[[335  74 706 552 273 946 209 474]
 [502 243 659 333 545 566 497 326]
 [612 674 584 574 458 680 489 610]
 [518 822 653 704 680 740 708 729]
 [638 455 573 660 630 693 675 681]
 [515 280 603 510 408 509 301 401]
 [667 769 539 462 377 404 339 453]
 [601 938 627 568 775 529 802 628]
 [624 516 581 591 747 435 715 557]
 [691 756 524 744 556 580 580 738]
 [468 673 714 369 632 702 655 457]]
The top-right entry: 474
Which number is the entry just left of 574?
A: 584
Which number is the entry directly below 458?
A: 680
Which number is the entry just left of the largest entry?
A: 273
The entry directly below 747 -> 556
Which number is the entry just right of 502?
A: 243
The entry directly below 740: 693
The entry directly below the largest entry: 566
Which number is the largest entry in the first row?
A: 946
The entry just left of 673 -> 468
Which number is the entry just left of 628?
A: 802
Which number is the third entry on the diagonal from the top-right corner?
A: 680
Which number is the entry in the bottom-right corner?
A: 457
The entry directly above 675: 708
The 1st entry in reading order is 335
The entry directly below 574: 704
Which number is the third entry, reading row by row?
A: 706
The second smallest entry: 209
Which number is the entry just left of 301?
A: 509
The smallest entry -> 74
Which number is the entry just left of 462?
A: 539
Which number is the bottom entry of the column that holds the largest entry?
A: 702
The entry just right of 566 -> 497
Which number is the entry directly below 401?
A: 453
Which number is the smallest entry in the last row?
A: 369
Which number is the entry directly above 756?
A: 516
Which number is the entry directly below 573?
A: 603
The entry directly below 706 -> 659
Which number is the fourth entry from the end, reading row by row?
A: 632
Which number is the smallest entry in the last column?
A: 326

Questions about the grid below. Counting starts at 0.
1) Give the entry at row 0, column 2.
2) Give the entry directly above 2.19.
3) Give the entry in the bottom-right corner.
4) Give the entry in row 2 and column 0.
5) Give the entry just left of -3.72.
6) Give the entry directly below -3.90.
7) Give the entry in row 2 and column 2.
8) Give the entry directly above -3.74.
 1.75  3.52  3.88  1.42 -3.82 -3.67 -3.60 -3.77 -1.22  1.04
-5.53 -5.03  6.21 -5.52  2.85  2.19  2.25  2.68 -3.90 -6.28
 1.74  3.26  5.79  1.34 -3.72 -3.67 -3.74 -3.69 -3.46  0.63
 3.00  5.66 -0.34  2.88 -5.45 -5.04 -4.47 -5.37  3.92  3.39
1) 3.88
2) -3.67
3) 3.39
4) 1.74
5) 1.34
6) -3.46
7) 5.79
8) 2.25

Questions about the table below.
1) The minimum?
2) The second largest entry?
3) The third largest entry?
4) The entry just left of 9.8?
[[-0.4, -14.8, -3.8, -20.6, -11.4, -4.3, -18.1, 9.3, 7.1, 20.0, 5.6, 13.8, 6.4, -3.4], [-1.4, -2.7, -3.7, -6.7, -2.9, 1.8, 2.7, -5.0, -3.0, -3.7, -2.2, -1.7, -3.1, -6.4], [-4.8, 5.9, -2.6, 10.1, 3.6, -0.8, 11.4, -12.1, -9.3, -20.0, -8.8, -16.1, -10.2, -1.6], [-9.2, 4.9, -1.2, 19.0, 4.1, -14.8, -4.6, -2.8, -5.5, -12.2, -7.9, -18.0, -9.2, 11.5], [-4.1, 5.5, -3.3, 7.5, 3.1, 1.4, 13.3, -12.8, -9.8, -20.1, -8.2, -14.8, -10.0, -4.3], [5.9, -10.9, -5.7, -30.9, -10.6, 16.8, 7.6, -5.8, -0.5, 5.5, 3.5, 15.1, 3.6, -22.4], [-1.6, -2.7, -3.9, -6.3, -2.9, 2.0, 3.2, -5.4, -3.5, -4.4, -2.4, -2.5, -3.2, -6.7], [-9.0, 5.2, -1.6, 18.8, 4.0, -13.7, -3.3, -4.0, -5.8, -13.4, -8.0, -18.1, -9.2, 10.2], [-6.1, -0.4, -2.1, 7.1, 0.4, -9.2, -4.6, -1.6, -3.0, -5.9, -4.6, -9.7, -5.3, 4.6], [-5.8, 0.3, -2.1, 6.8, 0.5, -7.8, -2.8, -2.5, -3.4, -6.7, -4.9, -9.7, -5.8, 3.9], [-1.5, -3.5, -3.9, -7.5, -3.6, 1.0, 1.2, -3.9, -2.6, -2.4, -1.8, -1.3, -2.4, -5.8], [-1.6, -2.1, -3.7, -5.4, -2.7, 2.0, 3.7, -6.2, -3.3, -5.7, -2.8, -3.0, -3.5, -6.4], [-4.3, 0.7, -2.8, 3.7, 0.3, -3.4, 2.2, -5.9, -5.2, -9.5, -4.9, -9.3, -6.2, -0.5], [-9.8, 1.4, -1.0, 17.7, 2.2, -20.7, -15.0, 3.3, -2.0, -3.5, -5.4, -14.3, -6.3, 15.7], [1.7, -1.4, -5.0, -11.6, -2.7, 11.7, 14.9, -12.4, -6.9, -11.1, -3.3, -1.6, -4.3, -15.5], [-8.6, -4.8, -1.0, 9.0, -2.5, -22.0, -23.7, 9.8, 3.4, 8.4, -1.4, -5.4, -1.2, 15.3]]
1) -30.9
2) 19.0
3) 18.8
4) -23.7
